J_452: [ 27 -56 -98 -28  56  -8]
J_427: [   5  -86 -119  -75  103  -33]
J_178: [   7  -84 -118  -71  102  -30]
J_731: [-23  61 101  34 -64  11]
J_809: [ 60  13 -32  55 -24  37]
J_790: [-57 -64 -35 -91  33 -54]
J_670: [ 60  12 -34  54 -22  36]
size: [60] => 1
shift -1: [-28  56] => [-29  55]
size: [-57 -64 -35 -91] => 4
shift -1: [60 12] => [59 11]
size: [-23  61 101  34 -64  11] => 6
shift -1: [101] => [100]
shift -1: [-91] => [-92]

J_49: [-59 -44  66 -22 -78  16  -5  46 -12 -62 -31 -14 -53  38 -27 -27  37  64
   0 -16 -40 -30  50 -85 -53  79  78  49]
J_653: [-57  13  47 -55 -21   1  28  59  -8   5 -74   9  43   0 -60 -82 -69  82
  43  34 -13 -28  88 -55 -45 -70  29  68]
J_48: [-52 -25 -30  76 -80 -83  63 -43  83 -40   4  21   3  82  85   8 -63 -77
   7  25 -56 -35 -55  41  79  12  82 -41]
J_596: [-80 -48  72 -79 -64 -14 -16 -44  11  57   4  48  72 -79  67  55 -51 -43
 -85 -51  56 -72  -7  -1  32  47  44  23]
shift -1: [-63 -77   7] => [-64 -78   6]
size: [-59 -44  66 -22 -78  16  -5  46 -12 -62 -31 -14 -53  38 -27 -27  37  64
   0 -16 -40 -30  50 -85 -53  79] => 26
size: [-80 -48  72] => 3
shift +1: [ 66 -22 -78] => [ 67 -21 -77]
shift -1: [-55  41  79] => [-56  40  78]
size: [-80 -48  72 -79 -64 -14 -16] => 7

J_341: [-31  15  24  44   0 -21   3 -28  -3  -9  49  -6  40  19  12   6 -44  13
 -38   3  59 -12 -38 -38 -37  80 -24  53]
J_590: [-23  -3  -9  51  18  39  18  24 -39 -14  10 -17  28  23  35 -15  -5  -6
 -22   5  14 -42  64 -57  31  19  96 -36]
J_82: [-20   7  -1 -77  -1 -23   8 -22  51  -4 -30  -1 -43  15   1  36  57  -9
  23 -47 -17  36 -27  43  42 -53   5 -15]
shift +1: [-47 -17  36 -27] => [-46 -16  37 -26]
shift +1: [-30] => [-29]

J_966: [-75 -30 -40  17  59  89  72]
J_643: [ 22  11  20  40  94 -27  34]
J_651: [ 22  -9  20  40  94 -27  34]
size: [-75 -30 -40  17  59] => 5
shift -1: [40 94] => [39 93]
size: [ 22  11  20  40  94 -27] => 6

J_578: [  4  62 -13   7  47 -26  42  -1   4  63  49 102  53 -40  44 -53  17 -37]
J_874: [-15  73  -3 -45  -2  39  74  16   4   2  26 107   8 -41  14 -63  17 -51]
J_752: [-15  73  -3 -45  -2  39  74  16   9   2  26 107   8 -41  14 -63  37 -51]
size: [-15  73  -3 -45  -2  39  74  16   4   2  26 107   8 -41  14 -63] => 16
size: [-15  73  -3 -45  -2  39  74  16   9   2] => 10
shift -1: [8] => [7]
shift +1: [ 4 62] => [ 5 63]
shift +1: [8] => [9]
size: [  4  62 -13   7  47 -26] => 6
size: [-15  73  -3 -45  -2  39  74] => 7

J_602: [ -2  -4 -24  -7  36  -9 -14  12  -1  -1  -3 -21  -8  -4   7  -4  15  14
  12  -1   2   1  -7   9  13  -4 -19 -12 -17  26   9  28   0  -6   4  -8
 -13  -1   7   3  30   7   3   7   1  15  17  47   7   8  17 -16   3 -16
 -15   2   0 -10 -16   5   0  -7]
J_548: [-33 -15   5 -11   7 -20 -21   8 -42 -17 -23  -5   4  -1  -5  -6   0 -30
 -14  -2  23 -31  -5  39  13 -10  11 -17 -27 -31   5 -26   2  -9 -19 -26
   9   1 -13  66 -28 -13 -25 -27 -18 -15  22 -24  -1  21  12   1 -12 -20
  13   5  32 -12 -19 -37   3 -19]
J_903: [ -9   2  17  -6  -8  21  -3   2  -4   3  -6  27   6  -3 -26  -4  -2 -26
  19  -2   3  -6  -6 -13  17  -3  17 -13   7   5   5  19   2   4   2 -11
 -16  -2  -5   2  -2   0  15   5 -14 -18  -7   8  -4  -5  -9 -11 -24 -15
  -2  -4   2 -10  -8   0   1   8]
J_42: [-28  56 -81   4 -10 -20 -26  -9 -57  43 -95  -2  -7  47 -36  67 -17 -39
 -33  -2 -15  -1  -6  29 -47 -26  -2 -13 -33 -41  29 -50   6  39 -18 -29
  61  85 -13  69 -50   0 -30 -44 -10  41 -12 -72  86 -23 -15  23  15 -32
  15  64  27  19  -4 -40  28 -25]
J_908: [-33 -15 -46 -11   7 -20 -21   8 -42 -17 -23  -5   4  -1  -5  -6 -19 -30
 -14  -2  23 -31  -5  39  13 -10  11 -17 -27 -31   5 -26   2  -9 -19 -26
   9   1 -13  66 -28 -13 -25 -27 -18 -15  22 -24  58  21  12   1 -12 -20
  13   5  32 -12 -19 -37   3 -19]
shift -1: [67] => [66]
shift -1: [-41  29] => [-42  28]
shift +1: [-8 21 -3  2] => [-7 22 -2  3]
size: [-33 -15   5 -11   7 -20 -21   8 -42 -17 -23  -5   4  -1  -5  -6   0 -30
 -14  -2  23 -31  -5  39  13 -10  11 -17 -27 -31   5 -26   2  -9 -19 -26
   9   1 -13  66 -28 -13] => 42
size: [ -2  -4 -24  -7  36  -9 -14  12  -1  -1  -3 -21  -8  -4   7  -4  15  14
  12  -1   2   1  -7   9  13  -4 -19 -12 -17  26   9  28   0  -6   4  -8
 -13  -1] => 38
shift -1: [ 47 -36  67 -17] => [ 46 -37  66 -18]

J_807: [-39  27 -32   7 -58 -67   3  23  23 -38   9   8  12  12 -59 -31 -79  38
  44  14  14 -86 -15  35 -20   3  22  41 -23 -47   1  -1 -56 -48 -64  38
   2 -21 -12  27 107 -19 -55 -23  27 -54  31 -43  19 -69]
J_96: [ 81  -4  -1 -70 -47   1 -10 -28  40  31  75 -34 -16  24  11  25  56  49
 -17   5  74 -60 -60  11  77 -18  34  15 -66 -77 -52 -46  -7 -53 -53 -39
 -62  33  11 -40  57  10 -86   7   4  63 -20  43 -42  12]
J_518: [-45 -67 -55  16  10 -24  -2  47 -16 -22 -60  27 -20   6 -20 -27 -37 -34
  -3  29  -2   2   8   9 -23  24  -6  41  -8  50  20  64  -7 -11  -7  40
  22  60  42  62  25 -45  68 -38   2 -47   4  13  10 -71]
shift +1: [68] => [69]
size: [-39  27 -32   7 -58 -67   3  23  23 -38   9   8  12  12 -59 -31 -79  38
  44  14  14 -86 -15  35 -20   3  22  41 -23 -47   1  -1 -56 -48 -64  38
   2 -21 -12  27 107 -19 -55 -23  27 -54  31 -43  19 -69] => 50
size: [-45 -67 -55  16  10 -24] => 6
shift -1: [41] => [40]
size: [ 81  -4  -1 -70 -47   1 -10 -28  40  31  75 -34 -16  24  11  25  56  49
 -17   5  74 -60 -60  11  77 -18  34  15 -66 -77 -52 -46  -7 -53 -53 -39
 -62  33  11 -40  57  10 -86   7   4  63 -20  43 -42  12] => 50

J_952: [-12  15  -1  15]
J_989: [  5   1 -70 -98]
J_418: [5 1 3 4]
J_426: [  1 -16   4 -10]
J_783: [-7  7  2  7]
J_972: [-97   1 -70 -98]
J_174: [98 98 99 97]
shift +1: [-12  15] => [-11  16]
shift +1: [-97   1] => [-96   2]
size: [-97   1 -70 -98] => 4
shift +1: [-97   1 -70] => [-96   2 -69]
size: [5 1] => 2

J_823: [ 75  64  65 -74  85]
J_779: [ 57  68  67 -58  -1]
J_729: [ 57  69  67 -59   0]
J_718: [ 67  55  56  90 -68]
J_354: [ 66  54  55 -64  94]
J_786: [-63 -51 -52  61 -93]
J_601: [ 64  52  53 -62  94]
J_892: [ 67  55  56 -66  93]
J_605: [ 52  63  62 -53  -6]
J_386: [ 66  76  75 -67  10]
J_43: [ 50  62  60 -51  -8]
J_266: [-52 -64 -63  54   6]
shift +1: [67 55 56] => [68 56 57]
size: [ 57  68  67 -58] => 4
size: [ 52  63  62 -53  -6] => 5
size: [-63 -51 -52  61] => 4
shift +1: [-63] => [-62]
size: [-52 -64 -63  54   6] => 5
shift +1: [-67] => [-66]

